A small network was shown many inputs. Here are its activations along a few directions, one row for each input.
Each table varies a few parts of the input and shows all the possible inputs, shuffled.
A made-up example of a description, with smaller parts first: one of 8 places around a ring, together with either a single point or (one of 2 separate values, together with one of 4 places along a line) or one of 11 places along a line.
Shared parts are said once, and a part with two or three values counts as separate values.

Other details of the inputs shift rows strongly along three fixed directions, in all tables alike. That doesn't count.

A family of inputs:
r1: [ -8  -9 -32  -5  22   2 -15   7  19  -7  -5  -9]
r2: [ 22  -3   4  -4   7 -12   9  10   5  10   4 -11]
r3: [ 10   4 -22  -3   6  -9   2  16  18   6 -29  -2]
r4: [ -8  -6  32 -26 -28  15  -4  -2 -14   7   4  18]
r5: [ 23 -11  21 -17 -20  -1  29  -6   8 -39 -20   9]
r6: [  4 -15 -19   6  14  -1  -3   0  21  13  -8  -8]
r7: [-15  17  -1  -3   4 -12   7 -19  -7  14  36  -9]
r8: [  3  -1  -4   3  17  -4  -4  11  23 -37 -25  -4]
r9: [-15  25 -13  16  13  -7 -24   5  -2  28  26   9]
r10: [ 23 -22  41 -16 -22   8  18   0 -16  13  -8  -3]
r11: [  5  -7 -44   8  31  -2  20   7  27 -19 -16  -7]
r12: [ -9 -13 -14  -2  -7 -10  16  28  11 -37 -32  10]
r13: [ 25  -4 -25   3  13  -6   3   3   9   1 -22  -5]
r14: [-10  10 -15  -3  24   7 -17 -21 -11  23  25   3]
r15: [-17   4 -28  11  14   1  12  12  25   3  -1   1]
r16: [-22  22  -3  21  -7  -3 -15 -24  -6   7  17  -4]
r17: [-52  28  52 -19 -44  12  19 -20 -17 -65  11  25]
r18: [ 30 -11  43  -2 -29  10   4  14 -23   6  -5  -5]
r19: [ 22  -1  20   5  -9   3  -3   3 -10 -13  -2  11]
r20: [-30  11   0   6  13   1 -24 -18  -5   1  20   2]
r21: [ 32  -7   7   6  16  -6 -16  24 -11  29  -3 -10]
r22: [-44  25   6 -10  -1   0  34   1   2 -98  -5  -9]
r23: [  2  -3 -16  -6   2   1  -8   8   0  30 -19   2]
r24: [-71  60   0  13 -29   0  20 -29  -5 -54  29   9]
r25: [  6 -29   8   0 -17  -7   0  11   0 -24 -25   5]
r26: [ 16 -27 -29  -1  15   1 -20  20  11  11 -25 -10]
r27: [ 18  -3  29 -14 -24  -5  11   8   9  -1 -10  15]
r28: [ -8   0 -23  -6  25   1 -18  -2  15  -1  -3  -8]
r29: [  8 -22  -9   4  10 -13  -1  19 -14  13  -7  -8]
r30: [ 22  -3 -33  15  16   3  15  28  24 -44 -31  -8]
r31: [-25   8 -21  -1   1   4 -15   1  -8  25  16   7]
r32: [ 25 -24   0   8   6   9   9   3   4  19  -8   3]
r33: [ 13   5 -12  14   5  -1  10   2   3 -20 -25  -3]
r34: [ 16  -3  47  -7 -16   9   2 -12 -18 -13  -4  18]
r35: [-35  33  -4   9  16  -3 -17 -11  -3  19  31  12]
r36: [ 24 -27  31 -19 -22  10  -5  10 -32  24  -9  -5]
r37: [-15  16  -9  24  -1   2 -26 -12  -3  20  34  -4]
r38: [ -7   5 -36 -14  36  -3  19  25  23 -54 -27 -24]
r39: [ 12 -23  -6  11   8   4  -5   5  17  22  -7  -5]
r40: [ 20 -15   4  -7   0  -9  -6  -4  16  12  -9  -2]
r41: [-11  12  -8  10   2  -3   7   3  18  13  14   6]
r42: [ 23 -11  30   5 -17   7   6 -14  -9  23  15  12]
r43: [ 10 -25  26  -1 -26   0   2  -7 -29   2  -1  19]
r44: [ 14   2  42   0 -27   3   5  -6 -31  13  -5  -5]
r45: [ 12   5  -8   7  11  -9  -4 -14   2  24  25   5]
r46: [ 24 -20  15   6  -7   0  -4   3  15  16  -6  -1]
r47: [-16  20   9   4  17  -4  -5  -6 -13   3  24  -7]
r48: [  5 -11 -17  -1   2   0 -13  -2   6  11 -20 -10]
r49: [ -7  10  -6   8   2 -12 -11 -17  13  10  27  -1]
r50: [  5 -12   4 -16  -3  13   0  -5  -8 -10   0   7]
r51: [  4   3  -4  -7   4 -10  -4   0  10  35   5   8]
r52: [-21  14 -10  -3  -1   0   2 -14 -19  10  17 -15]
r53: [ 18 -14  27 -15 -30  12   8 -15 -23  -2 -18   9]
r54: [-12   8 -24  10  38   0 -15  -7  -4   7  11   2]
r55: [ 13   3 -26  -6  10 -12  28  23  21 -49 -40 -25]
r56: [-23  22  -8  16  10  -6   5 -15  -3  21  50 -12]
r57: [-22  20  17   8 -23  -1   0  -9   3 -56  12   4]
r58: [ 14 -20  21 -25  -7  10   1  10 -17   5  -5  -6]
r59: [-14  16 -18  11   2  -9 -22 -25   0  28  22  -7]
r60: [ 12   1   0   8  -7   5  -6  23   5  13 -11   5]
r61: [ -2  -1  33 -26 -19  13  -4  -3 -11   7  -6  16]
r62: [ -7  -2   0   5   3   4  20   2   1  -1  11 -12]
r63: [  8 -11  -6  -2   8   1  -3   8   8  46  -6   7]
r64: [-18   4 -17   2  -1   8  -7 -16 -18   3  23   5]
Description of these inputs: one of 4 separate values, together with either a single point or one of 5 places around a ring or one of 10 places around a ring.
Q: Changing only the choice among 4 separate values turns r16 into r44. The same change can be made to r8. Which row results?
A: r47
Q: Start at r31 and move only the place on the ring of 10, one step at a time. The first step leads to r4. Which rows follow, in order?
A: r61, r17, r35, r9, r60, r24, r3, r23
Q: Change only the place on the ring of 5 in r6. List by row number the other rows that result.
A: r39, r40, r46, r49
Q: Change only the choice among 4 separate values in r48. List by row number the other rows that result.
A: r23, r52, r53
Q: Change only the place on the ring of 5 in r45. List by row number the other rows that result.
A: r5, r11, r32, r42

A family of inputs:
r65: [  7  32  56  -2 -26 -13  17 -12 -19  21  31  -4]
r66: [ 25 -41   8 -20  11   2 -23  25  -7  75  20  11]
r67: [-51  27 -56 -12  85  -2 -44 -14  -8 -36  11 -15]
r68: [ 28  -2 -23  21  -5  -6 -24  13  29  -7 -43  11]
r69: [ 17 -17   6 -28 -14   4 -34   6  17  73 -11  21]
r70: [-17  32 -29  20  24   0  -2 -61 -17  -3  59  -6]
r71: [ -9 -17 -31  -5 -24  -5   5  27  37 -61 -75  -1]
r72: [ 57 -23  24   0  -6 -10 -23   8  34  65 -35  20]
r73: [-79  26 -30   4   8 -10  20 -16   7 -14  69   9]
r74: [  6  -1  11   3   4  -7   6  12  21 -27  26   6]
r75: [  9  -8  33  10 -27  -1 -21 -52 -37  -1  27 -14]
r76: [-26   9 -52   3  94  10 -44  39  19 -12 -24 -12]
r77: [  2 -23  26  -9 -28  14  12   1 -35  18  18  31]
r78: [-42  37  32 -31 -41  -6  60   0  -7 -62   5  -8]
r79: [ 15 -33  33 -26  27   9 -31  48 -19 -28 -44  22]
r80: [-26   2  39 -23 -26  26  -4 -19 -13  30  46   6]
r81: [-19  23  29  -7 -41   7  -7 -10 -64  36  28  -3]
r82: [-42  26 -12  47   3   3 -20 -28  -4  -2  50 -17]
r83: [ -5  30  41  24 -32 -12 -12 -16 -43  18  31 -16]
r84: [-28  26  -1  31  12   2  13 -26  15   2  40  -1]
r85: [  0  -6  54  -2 -35  -6  36  -1   9 -53  17  20]
r86: [ 68  -3  38 -12   5 -11  -5  35  -1  46 -15 -16]
r87: [  6  -7  27 -15 -42  -3  22  29 -27 -34 -44 -21]
r88: [ -4   5 -65  41  64 -28  10  21  42   1  15  -6]
r89: [-39  33 -20  39 -16 -14 -34 -31  12  -1  24   7]
r90: [ 14  13 -51   3  38  -5   5  31 -12  50 -11 -16]
r91: [-19  11  17 -12 -47  16  -7 -30 -16  28   7  40]
r92: [ 46 -18   9   8  30   9 -25  17  23  59   9  -9]
r93: [  8 -37 -32 -17   1  -2  19   8   9 -76 -58 -32]
r94: [-34   1  18 -23 -26  16  53   4  26 -69 -11  -2]
r95: [ 34  -9 -10  17  14  16  34  26  34 -58 -43  -3]
r96: [ 37  -9 -54   0  68 -15 -19  -2  35  17   7 -31]
r97: [-31 -12  -5   3 -23  15  22  12   7 -67 -27 -17]
r98: [ 14 -53   9  -6 -27   0  10  39  -5 -37 -43   1]
r99: [  1 -27 -44   8  39 -14   6  28  13  45   0   4]
r100: [-26   1  19 -30 -13   3   3 -58 -27  33  53  -3]
r101: [-13 -12 -13 -29  -4  -1  49 -19  11 -69 -26 -12]
r102: [ 17   6   7 -24  52  -3 -33  55 -20   1 -53 -11]
r103: [-18  62 -61  37  46 -18  17   6   7 -11  27 -20]
r104: [  9   8  50   6 -47  -4  -4 -31   8  23  -2  36]
r105: [ 25  -4 -63  43  63 -14  -9  26  19  29  13   3]
r106: [ 16 -21   1 -17  -6  -4 -25   1  17  90 -17  21]
r107: [ -8  -8  44  31 -35  -5 -24 -21 -38  19  50  12]
r108: [ 38 -43 -10 -15   6  11 -32 -14 -40  62  -9 -11]
r109: [ 15 -23  15 -24 -35   0  18  11  27  -1 -61  26]
r110: [ 39 -23  38  -2  -7   8  31  21  36 -29 -35  -4]
r111: [ -4  12  24  11 -21   7 -26 -65 -50  16  57  -2]
r112: [ 29  15  46  -2 -25 -14  47  16   0 -36 -30  -8]
r113: [ 38 -37 -26  -5  -6   5 -37  29   9  54 -61  14]
r114: [  8  -9  38  20 -35   3  -6  -5 -29 -16  26  20]
r115: [-24  -4  17   4 -27  28 -17 -17 -37  34  29   5]
r116: [ 42  -3 -19  16   3  -2  -6  13  34   3 -47  22]
r117: [-51  47 -59   8  34 -22  30   8   7   3  19 -23]
r118: [-29   8 -29 -28  19   2  -5 -35  -1   7  44 -17]
r119: [ 33  13  33   4 -32  -4  24  25 -17 -52 -36 -14]
r120: [-27  41  18   3 -26  -4 -23 -37  20  10  45  23]
r121: [-13  13  30 -15 -23  -4  39 -47   9 -79  19  -6]
r122: [ 23 -25   2  -2   5  27  -3   8 -15  58  -7   7]
r123: [  5  -6  43 -32  -1  13 -59  15 -14  10 -50  37]
r124: [ 11  10 -25 -22  29 -11   1  37   7  39  -4 -26]
r125: [-21  24 -60  47  41   4 -10   5  22 -20  17 -20]
r126: [-63  24 -51  14  28   4  26  -9  25 -13  26 -10]
r127: [ 12   1  -3   2  12 -10  25 -33  11 -34   2 -12]
r128: [ 26 -48  14  -6 -22  10 -10  29 -30  23 -16  16]
r129: [ -8  -6 -13 -30 -14  14  49 -20  -3 -90 -25  -5]
Q: Changing only one part turns r96 into r92. The same change can be made to r100. Which row results?
A: r94
Q: Changing only one part turns r128 into r113. The same change can be made to r88. Which row results?
A: r104
Q: What is each input in this table made of?
A: one of 5 separate values, together with either a single point or (one of 2 separate values, together with one of 6 places along a line)
Q: Change only the choice among 2 separate values in r107. List by row number the other rows that result.
A: r98
Q: Start at r97 and move only the place on the line of 6, one step at a time. The first step leads to r115. Which rows follow, in order?
A: r122, r126, r94, r80
Q: List by row number the other rows that have the choice among 5 separate values in common with r65.
A: r78, r81, r83, r86, r87, r90, r102, r103, r112, r117, r119, r124
Q: Change only the choice among 2 separate values in r110. List by row number the other rows that result.
A: r94

A family of inputs:
r130: [ 10  -9   2 -10 -12 -13  13  52  21 -51 -68   3]
r131: [ 28 -19  58 -14 -22   8  -7  22 -43   9 -38  -3]
r132: [ 25 -14 -17   1  27  -5 -57  13  17  54  -4   9]
r133: [ 40 -51  -8  19  13   6 -31   1 -24  94  14   7]
r134: [ 18   4   3 -20  -9  -7  40   3  30 -19 -24 -11]
r135: [ 25 -18  12   7  -5   0  27  51   5 -43 -34   2]
r136: [ 15 -18 -13   6  25   0  24  30  39 -87 -32   1]
r137: [-37  36 -77  33  32 -19  10 -34   7 -15  45 -25]
r138: [ -3 -24   0 -11 -31  -2  -2  -1   3 -19 -32  11]
r139: [-53  20  12 -28  -4   8  21 -25 -21 -35  21  -8]
r140: [-47  57 -68  40  50 -24  14   4   5 -24  51 -26]
r141: [ 27 -21  50 -18 -15  13 -31  -3 -20  -1  -1  -4]
r142: [ 39 -27  38  -1 -55   8  10 -15   2  16 -28   7]
r143: [-24  13  74  14 -53  13  -6 -18 -48  37  57  28]
r144: [-24  56 -21  33   8 -18  -6 -16   0  34  43 -13]
r145: [ 58  -5  57  -2 -35  -4  14  15 -21  18 -25  -4]
r146: [-21  35  50   8 -43   3   3 -50   5 -22  36  18]
r147: [-13 -20  -7  -6 -10   1   3  -6 -11 -38 -18 -18]
r148: [-45  61  -5  15  -9  -9  22 -44  30 -80  33  -3]
r149: [ 31   9 -37  18  52 -20  -3   4  26  -9  -3 -20]
r150: [ 60 -24   4  14  42  -9 -36   0 -13  76  16  -4]
r151: [ 11  11 -24   8  25   3 -41  26 -16  76 -12  16]
r152: [ 11 -27 -36   4  19   3 -35   4 -11  38   2 -25]
r153: [ 23 -14  10 -12  -6   4   7  53   0 -49 -49 -25]
r154: [ 18 -31 -59  30  32  -4 -12  19  35  39 -20  -6]
r155: [ 40 -36  -8  21   0   3 -32  -6   0 104   1   5]
r156: [ -9   1 -16 -37   2  12  23  19  19 -36 -43  17]
r157: [ 17  -8  27 -14 -36   1  -4  41   2 -19 -39  10]
r158: [ 32   9 -35  18  46 -17  -5   2  34  -4 -11 -18]
r159: [ 19  -5  51 -21 -23  21 -30 -14 -20  16 -15  41]
r160: [ 26 -43  51 -21 -38  18  -5 -13 -44   3 -34   2]
r161: [ 12 -25  -4 -40   5   7  25  35  17 -53 -42 -26]
r162: [ 51 -26  22  -6 -35   0  23  -6  -4 -11 -34  -7]
r163: [-57  23 -25  17 -17   1  33 -34  -8 -74  48  -1]
r164: [ 15 -26   8 -20 -10   6  38  30  38 -27 -38   7]
r165: [ 20 -19  25 -18   7   6   2  12   2 -65 -51  -4]
r166: [  1  11 -62  32  57 -18   9  43  15 -10   1 -21]
r167: [ 34 -30   8   1  41  -3 -60   1 -17  76   0 -12]
r168: [ 15 -32 -13 -15 -30   3   2  22  21 -42 -52   5]
r169: [-22   5 -52  -5  -1  10  14   8  22 -67 -45  11]
r170: [-38  32 -40  39  23  -8  -2  17  24   8  24  -3]
r171: [ 28 -33  26 -25 -27  29   5   1 -31 -27 -48   1]
r172: [-59  42 -60  25  48 -20 -10  14   1 -22  23 -33]
r173: [ 51   0  -8  20  28 -18 -14  23 -17  72   1 -17]
r174: [ 31 -24  -2  -3  18   0 -15   9  15 105   5   3]
r175: [ 12  -1   9 -15  18  18  -7   5  -3 -50 -32  -1]
r176: [-43  23  50 -37 -29  30   3 -44 -56  12  47  10]
r177: [-52  39  58  -3 -57   3 -14 -30 -50  13  38  34]
r178: [-11  13  20  19  13   1 -30 -41 -32  46  78  13]
r179: [-39  33  35 -13 -44   4  30 -43   4  -4  40   9]
r180: [-37   7   7 -17  13   0 -23 -29 -36  65  56 -12]
r181: [-50  13   6 -11 -10   6  39 -15  -1 -44  44   8]
r182: [-38  27 -13  11  22  -5 -47 -33  -7  39  39  23]
r183: [  4  14 -52  33  36 -14   2  42  42  11 -20 -13]
r184: [ 34 -29  13   0 -20   2  19  -7 -19 -13 -10  -5]
r185: [-29  15 -36  32  44  -4 -18  -6  27  -2  38   5]
r186: [-34  41 -65   5  47 -20  28 -16  18  -9  44 -26]
r187: [ 31  -2 -29  -7  35 -13  11   6  17  49  -2 -21]
r188: [-48   4  33  12 -57  17  17 -44 -23 -30  48  22]
r189: [-28   5 -78 -11  53 -21   2  27  46  -1 -19 -10]
r190: [-38  10  62 -35 -49  10  -8 -44 -44  45  39  37]
r191: [ 20 -11 -46  -3  55 -13  15  18  15  27   5 -22]
r192: [-10  -7 -10 -36 -12   1  16  24  29 -37 -26   4]
r193: [-19  43 -18  34   4 -14 -10  -6   8  43  31  -6]
r194: [ 26  -6  23 -15  -4  18   5  38 -24 -27 -55  -7]
r195: [-54  14   9  -9 -17   8  40 -12  11 -46  34  11]
r196: [ 44 -42  52 -31 -19  10  26  11 -19  17  -8   8]
r197: [ 13 -27 -16   3   4  -1 -41  -9 -18  78 -12  17]
r198: [-42  36  19  14 -22   4  10 -35  23 -54  34  15]
r199: [-12  18  25   8 -53   2  11 -53 -15   2  30   3]
r200: [ 20 -17  20   5  -4   6   9  14  39 -44 -31  13]
r201: [  0  -7  33 -12 -17  -4 -24  -8   3 -10 -11  23]
Q: Changing only one part turns r175 into r176. The same change can be made to r158. Which row results?
A: r187
Q: Changing only one part turns r184 into r150. The same change can be made to r133. Which row results?
A: r136
Q: What is each input in this table made of?
A: one of 4 separate values, together with either (one of 2 separate values, together with one of 4 places along a line) or one of 10 places around a ring
Q: Change only the choice among 4 separate values in r188. List by row number the other rows that result.
A: r143, r185, r195
Q: Change only the choice among 4 separate values in r130. List by row number the other rows that result.
A: r138, r189, r201
Q: Start at r183 and move only the place on the ring of 10, one step at a time. The first step leads to r170. Which rows follow, in order?
A: r143, r135, r166, r140, r173, r145, r144, r193
Q: Change only the place on the line of 4 in r189. List by row number the other rows that result.
A: r156, r190, r192
